A small network was shown many inputs. Here are its activations along a few directions, one row for each input.
In each table, some parts of the input vary, and every possible input appears once, in random order.
Descriptions start from the smaller parts, as in this example, which fits no table here: ring(5) and (point or (values(2) and line(4)) or ring(9)).
Shared parts are said once, and a part with two or three values counts as separate values.
In the rows, zero is written as 128.

Other details of the inputs shift rows strongly along two fixed directions, in all tables alike. That doesn't count.
To show where, the next rows are all for the same input, with only those details redrawn:
[ 94 111 132 111 119 102 157 148 103 143 113]
[101 136 157 123 129 124 127 149 164 102 107]
[179 199 165 112 148  44 115  96 156 132  99]

A family of inputs:
x1: [128 130 102 145 136 165  91 122 156 109 141]
x2: [128 149 148 123 144 152 140 159 151  94 155]
x3: [132 136 120 162 144 159 128 129 149  94 126]
x4: [142 102  97 131 142 140 163 132  84 124 135]
x5: [133 144 122 132 145 155 146 138 153  81 143]
x6: [204 151 124 119 159  57 102  66  87 202 128]
x7: [111  85  89 116 121 116 115 114 104 149 103]
x8: [182 192 139 122 150  49 122  75 158 120  88]
x9: [145 146 124 162  81 160 127 147 174 125 136]
x10: [141 130 143 119 121 172  97 133 138  96 154]
x11: [108 126  93 136 124 127 170 132  93 135 146]
x12: [132 111 156 166 154 145 114 135 151 110 125]
x13: [103 135 104 102 120 141 134 139  98 167 162]
x14: [139  99  80 114 137 144 129 124  90 140 150]
x15: [127 105 156 153 144 130 102 143 153 106  90]
x16: [102 144 142 112 136 158 112 128 169 127 148]
x17: [105 134 115 129 134 150 111 112 171 109 147]
x18: [120  82 116 118 130 123 101 127  97 168 100]
x19: [ 94 103  88 103 114 110 129 118 110 148 117]
x20: [151 118 131 129 155 177  87 141 144 116 142]
x21: [119 123 171 139 110 137 119 128 145  92  92]
x22: [133 105 111 132  67 107 152 134 120 168  96]
x23: [107 125  76 118 119 130 134 123  99 151 161]
x24: [129 144 158 155 116 160 125 134 135  93 135]
x25: [137 127 143 170 150 154 107 148 142 109 132]
x26: [191 222 153 128 154  66 121 101 146 135 143]
x27: [116 104 145 140 110 128 162 119  82 136 132]
x28: [101 136 157 123 129 124 127 149 164 102 107]
x29: [139 132 137 159  86 153 134 133 182 126 128]
x30: [127 121 132 159 149 150 133 116 158  96 117]
x31: [112 100 129 121 106 135 125 112  88 152 148]
x32: [117  92  90 128 131 131 128 106 102 153 139]
x33: [146 135 160 138 126 164 132 139 132  81 140]
x34: [108  94 129 109  96 120 113 119  89 149 111]
x35: [177 180 140 112 147  35 158  86  92 178 140]
x36: [102 111 106 133 129 120 176 119 102 135 138]
x37: [ 91 113 116  86 116 120 130 134 108 164 117]
x38: [129 141 105 115 139 161 111 131 159  95 159]
x39: [238 199 136 134 110  85 123  98 162 144 131]
x40: [130 103 103 133 136 146 107 132  87 171 144]
x41: [148  95 122 140 149 133 143 149  79 138 142]
x42: [124 114 132 145 139 133 120 123 160  93  82]
x43: [125 139 141 136 111 167  88 128 141 109 150]
x44: [122 127 107  85 130 145 141 144  95 155 166]
The inputs of x43 and x34 match in every part but one. If x11 is changed in the same way as x43 into x34, which row does it become? -> x8
What is each input in this table made of? -> line(4) and (point or (values(2) and ring(5)))
Which other rows does x14 become when the ring(5) part takes its other values? List them by row number. -> x10, x20, x38, x44
Which other rows does x23 become when the line(4) part takes its other values? List them by row number. -> x17, x19, x38
Which other rows does x25 become when the values(2) part takes its other values? List them by row number. -> x40
Which other rows does x37 become when the values(2) part takes its other values? List them by row number. -> x28

A family of inputs:
x45: [128 128 140 137 124 138 131 131 138 114 126]
x46: [121 123 127 134 129 136 115 127 142 120 120]
x47: [119 136 134 121 126 137 124 136 141 117 132]
x48: [120 135 128 125 128 136 129 135 147 120 131]
x49: [122 121 129 130 130 137 116 124 142 119 120]
x50: [119 135 134 123 124 137 127 131 143 118 133]
x51: [121 124 131 133 124 137 113 128 142 123 122]
x52: [117 137 128 127 128 135 127 132 144 117 132]
x53: [122 122 137 129 133 137 112 130 139 123 121]
x54: [114 118 110 114 115 113 151 130  89 157 138]
x55: [117 134 133 124 136 135 126 135 141 117 132]
x56: [125 108 114 125 122 112 155 132  83 148 128]
x57: [128 110 116 127 115 113 157 133  87 156 129]
x58: [119 101 109 119 115 116 141 129  90 162 126]
x59: [124 107 114 126 121 113 158 126  85 149 129]
x60: [126 126 139 138 136 135 130 135 137 113 125]
x61: [127 127 143 137 131 136 129 136 136 115 126]
x62: [121 136 132 124 123 137 127 137 146 122 133]
x63: [218 190 125 126 152  84 101  76 124 151 146]
x64: [126 129 134 141 128 135 132 133 139 113 124]
x65: [118 100 105 120 120 115 143 128  91 160 124]
x66: [129 127 134 139 128 136 133 136 142 116 123]
x67: [127 130 138 140 123 137 130 134 138 116 125]
x68: [123 123 133 128 127 137 112 131 139 120 120]
x69: [123 122 129 128 132 136 114 129 140 118 119]
x70: [119 135 130 122 131 136 126 135 141 115 130]
x71: [217 189 121 127 157  82 103  75 125 148 145]
x72: [121 121 133 130 138 136 114 129 140 121 120]
x73: [118 135 137 123 131 136 124 136 141 120 133]
x74: [118 134 130 124 129 136 129 129 143 115 132]
x75: [123 122 133 129 125 138 114 125 142 121 122]
x76: [126 110 118 123 118 112 154 132  82 151 129]
The inputs of x74 and x50 match in every part but one. If x48 is changed in the same way as x74 into x50, which row does it become? -> x62
What is each input in this table made of? -> values(2) and (point or (values(3) and line(5)))
Which other rows does x51 become when the values(3) part takes its other values? List them by row number. -> x54, x67

A family of inputs:
x77: [ 68 112 169 140 129 164 146 169 170  68 108]
x78: [156  78  75 114 138  86 144 104   7 213 140]
x79: [ 93  87 164 152 114 175  96 150 173  85  96]
x80: [243 238 135 135 161  89  86  56 172 117 152]
x81: [146 122 124 127 113  81 120  93 114 158  87]
x82: [156 122 105 110 152  99  96 103 108 171 132]
x83: [214 243 166 121 148  57 108  93 186 125 132]
x84: [163 144 122 123 123  80 188 125  52 176 148]
x85: [107 123 135 152 134 234 111 155 164  70 169]
x86: [ 53 121 164 115 122 156 132 173 184  74 105]
x87: [156 170 147 147 129 135 138 137 182  90 140]
x88: [ 90  39  64 129 121 156 143 142  49 175 141]
x89: [ 60  42  99 101  84 122 149 150  66 179 101]
x90: [149 160 103 109 129 128 118 105 108 153 167]
x91: [ 67 118 149 144 124 158 145 165 184  67 104]
What is each input in this table made of? -> values(3) and ring(5)
The inputs of x86 and x91 match in every part but the values(3) part. If x90 is changed in the same way as x86 into x91, which row does it become? -> x80
Start at x84 and move only the ring(5) part, one step at a time. The first step leads to x77. Which rows follow, in order? -> x79, x78, x85
Which other rows does x78 become when the values(3) part takes its other values? List them by row number. -> x82, x88
